arr =
[[2775, 4276, 4240, 3159, 7738, 4953],
 [2643, 4375, 4398, 3027, 8029, 4958],
 [2579, 4392, 4451, 2967, 8015, 4943],
 [2841, 4248, 4196, 3207, 7656, 4932],
 [2709, 4291, 4269, 3125, 7850, 4949],
 [2708, 4296, 4273, 3124, 7900, 4976],
 [2746, 4298, 4260, 3143, 7774, 4951],
 [2631, 4349, 4339, 3027, 7985, 4974],
 [2722, 4295, 4272, 3106, 7841, 4970],
 [2796, 4274, 4240, 3188, 7698, 4946],
 [2691, 4321, 4313, 3078, 7932, 4959],
 [2649, 4346, 4318, 3062, 7976, 4964]]
arr[0][0]	2775
arr[0][2]	4240
arr[6][3]	3143
arr[:, 1]	[4276, 4375, 4392, 4248, 4291, 4296, 4298, 4349, 4295, 4274, 4321, 4346]
arr[5][-1]	4976
arr[:, -1]	[4953, 4958, 4943, 4932, 4949, 4976, 4951, 4974, 4970, 4946, 4959, 4964]
arr[:, -4]	[4240, 4398, 4451, 4196, 4269, 4273, 4260, 4339, 4272, 4240, 4313, 4318]
arr[-5][5]	4974
arr[-3][-2]	7698
arr[-3]	[2796, 4274, 4240, 3188, 7698, 4946]
arr[3][-1]	4932
arr[3][2]	4196
arr[8]	[2722, 4295, 4272, 3106, 7841, 4970]
arr[-11][-3]	3027
arr[-10][0]	2579
arr[4][-3]	3125
arr[11][-1]	4964
arr[3][3]	3207
arr[11][-3]	3062
arr[4][4]	7850
arr[10][-6]	2691
arr[-12][5]	4953
arr[2]	[2579, 4392, 4451, 2967, 8015, 4943]
arr[8][2]	4272
arr[-9]	[2841, 4248, 4196, 3207, 7656, 4932]
arr[-5][-5]	4349
arr[-8][2]	4269
arr[0][-2]	7738
arr[-2][-5]	4321
arr[:, 0]	[2775, 2643, 2579, 2841, 2709, 2708, 2746, 2631, 2722, 2796, 2691, 2649]

A = [[47, 28, 43, 39], [35, 57, 43, 50], [49, 46, 36, 38], [42, 39, 54, 35], [60, 37, 22, 35], [48, 0, 59, 32], [34, 28, 59, 46], [31, 51, 46, 55], [31, 33, 50, 57], [44, 74, 36, 38], [49, 77, 33, 31], [44, 43, 43, 40], [26, 10, 54, 67], [47, 24, 48, 36], [52, 62, 35, 29], [39, 53, 41, 47]]
Rows and columns are counted from 0.
(0, 0): 47
(4, 1): 37
(7, 1): 51
(5, 1): 0
(0, 2): 43
(4, 0): 60
(1, 1): 57
(15, 0): 39
(1, 2): 43
(11, 1): 43
(13, 1): 24
(11, 3): 40
(8, 1): 33
(12, 2): 54
(9, 2): 36
(0, 3): 39
(10, 2): 33
(5, 3): 32
(1, 0): 35
(7, 3): 55
(10, 0): 49
(14, 3): 29
(15, 2): 41
(7, 2): 46
(8, 0): 31
(1, 3): 50
(0, 1): 28
(6, 3): 46
(9, 0): 44
(6, 1): 28
(14, 2): 35

a =
[[-19   6 -17 -18  -2 -28   1   0 -16  -7 -17  30 -22   0   0  32]
 [-20   1 -19 -12   2 -26  12  12 -18 -11 -21  18 -27   3   2  31]
 [-53  36 -40 -64 -11 -71  -1 -41 -29  -8 -32  71 -17  18  18  69]
 [-28   1 -27 -16   4 -36  18  21 -23 -16 -29  22 -37   5   4  42]
 [-12   2 -11  -7   0 -17   6   7 -11  -6 -13  13 -16   1   0  19]
 [-25   7 -18 -12   5 -22  23  11 -10 -10 -20  -4 -15  17  15  19]
 [-45  29 -36 -54 -10 -62  -2 -32 -28  -8 -29  65 -21  12  11  63]
 [-63   7 -64 -43   4 -85  29  35 -59 -34 -67  69 -89   6   3 101]]
Indices start at 0.
(0, 0)	-19
(5, 9)	-10
(6, 12)	-21
(7, 5)	-85
(2, 0)	-53
(1, 4)	2
(2, 11)	71
(5, 6)	23
(5, 3)	-12
(7, 2)	-64
(4, 2)	-11
(1, 8)	-18
(0, 3)	-18
(2, 1)	36
(5, 5)	-22
(4, 14)	0
(1, 7)	12
(2, 7)	-41
(6, 9)	-8
(4, 5)	-17
(0, 15)	32
(3, 7)	21
(6, 5)	-62
(0, 13)	0
(5, 15)	19
(4, 15)	19
(3, 6)	18
(7, 8)	-59
(3, 0)	-28
(4, 1)	2
(3, 5)	-36
(7, 4)	4
(1, 13)	3
(4, 4)	0
(0, 14)	0
(6, 15)	63
(1, 10)	-21

data =
array([[ 35,  12,   4,  17,  11, -10, -21,  15,  53,  13],
       [-44,   5, -15, -71, -27, -45,  18, -48,  -8,  50],
       [  6,  -6,  18,  19,  19,  11, -21,  -7,  42,  30],
       [-37,   5,   6, -74, -27, -11,  44, -61,   1,  35],
       [ 18,  24,  -5,  12,   4,   0,   1,  24,  48,  11],
       [ 14,  40, -19,   8,   5,  21,  17,  34,  15, -11],
       [  3,  35, -13,   7,   6,  21,   8,  29,  33,  -6],
       [ -5, -86,  72,  33,  11, -12, -37, -65,  -8,  28]])
data[0,0]: 35
data[2,-1]: 30
data[-5,8]: 1
data[0,6]: -21
data[-2,0]: 3
data[5,-1]: -11
data[0,7]: 15
data[-3,1]: 40
data[4,-5]: 0
data[4,-1]: 11
data[2,2]: 18
data[-4,4]: 4
data[-3,8]: 15
data[-4]: [18, 24, -5, 12, 4, 0, 1, 24, 48, 11]
data[7]: [-5, -86, 72, 33, 11, -12, -37, -65, -8, 28]
data[-2,4]: 6
data[:, 4]: [11, -27, 19, -27, 4, 5, 6, 11]
data[-7]: [-44, 5, -15, -71, -27, -45, 18, -48, -8, 50]
data[:, -1]: [13, 50, 30, 35, 11, -11, -6, 28]
data[-7,2]: -15
data[:, -2]: [53, -8, 42, 1, 48, 15, 33, -8]
data[-4,0]: 18
data[2,3]: 19
data[0,-2]: 53
data[4,2]: -5
data[7,8]: -8
data[-2]: [3, 35, -13, 7, 6, 21, 8, 29, 33, -6]
data[1,5]: -45
data[1,-7]: -71
data[2,-6]: 19
data[3,1]: 5
data[1,-2]: -8
